Here are a small network's activations along a few directions, averaged over the inputs that share one value of a field.
Related values have similar rows: they may be neighbours, one step apart, or belong to one group.

Other fields shift rows strongly along two fixed directions, in all tables alike. That doesn't count.

Values of K:
k7: 23,13,19,26,35,33,-1,-15,11,-14,-9,-8,-4,-44
k3: -14,-24,9,-12,-14,-26,-1,7,0,9,-14,25,-10,23
k5: 11,17,-10,7,-10,16,9,-6,7,-15,9,-27,-10,-18
k8: 21,-15,45,-30,28,15,-19,-35,-25,15,-57,49,67,-30
k1: -2,8,-6,-3,-2,1,13,17,5,-2,19,-21,-5,2
k11: 2,-7,10,-18,23,16,-11,4,-27,10,-8,20,44,-12
k6: -13,21,-32,25,-39,-17,24,32,42,-31,54,-60,-86,19
k10: 18,-2,23,-17,18,17,2,1,4,-5,-4,17,19,-27
k9: -38,-10,-37,-30,-34,-48,-9,-10,-35,42,-9,26,25,91
k2: 38,23,2,38,35,50,-5,-9,22,-28,23,-36,-22,-74
k12: -12,-22,-2,10,-10,-25,-5,-11,7,17,-19,20,5,32
k4: -34,-2,-21,5,-32,-33,3,25,-10,1,16,-5,-24,37
Each value of K is a pair of two hidden parts, and every pair occurs once (4 first parts, 3 second parts).
Question: k7 and k2 share the first part; k7 and k5 share the second. Which value has the first part of k5 and the second part of k2?
Answer: k9
Question: k4 and k3 share the first part; k4 and k11 share the second. Which value has the first part of k11 and the second part of k3?
Answer: k10

Values of B:
b1: 2,33,-34,24,-7,19,1,2,8,-18,33,-52,-12,-7
b8: -28,6,-28,33,-49,-44,19,22,44,-13,26,-33,-85,57
b9: 8,37,-47,14,-32,10,22,1,20,-9,47,-69,-30,14
b6: 34,28,3,6,32,49,1,-14,-2,-14,16,-25,15,-57
b7: -31,-47,13,-54,-13,-52,-13,3,-39,32,-37,67,39,53
b4: 42,0,59,9,47,59,-1,-6,15,-33,-15,12,-8,-109
b5: -3,-9,7,-19,18,0,-7,6,-30,27,-10,23,49,12
b3: 3,-21,25,-31,24,7,-16,-3,-28,7,-24,37,50,-23
b2: -27,-26,4,18,-20,-46,-7,-11,13,21,-36,40,-17,61
The values of B form a star with 3 arms.
Question: List every value one step from b1, in the order listed.
Answer: b6
Question: List every value one step from b7, in the order listed.
Answer: b4, b3
Question: List every value one step from b2, in the order listed.
Answer: b8
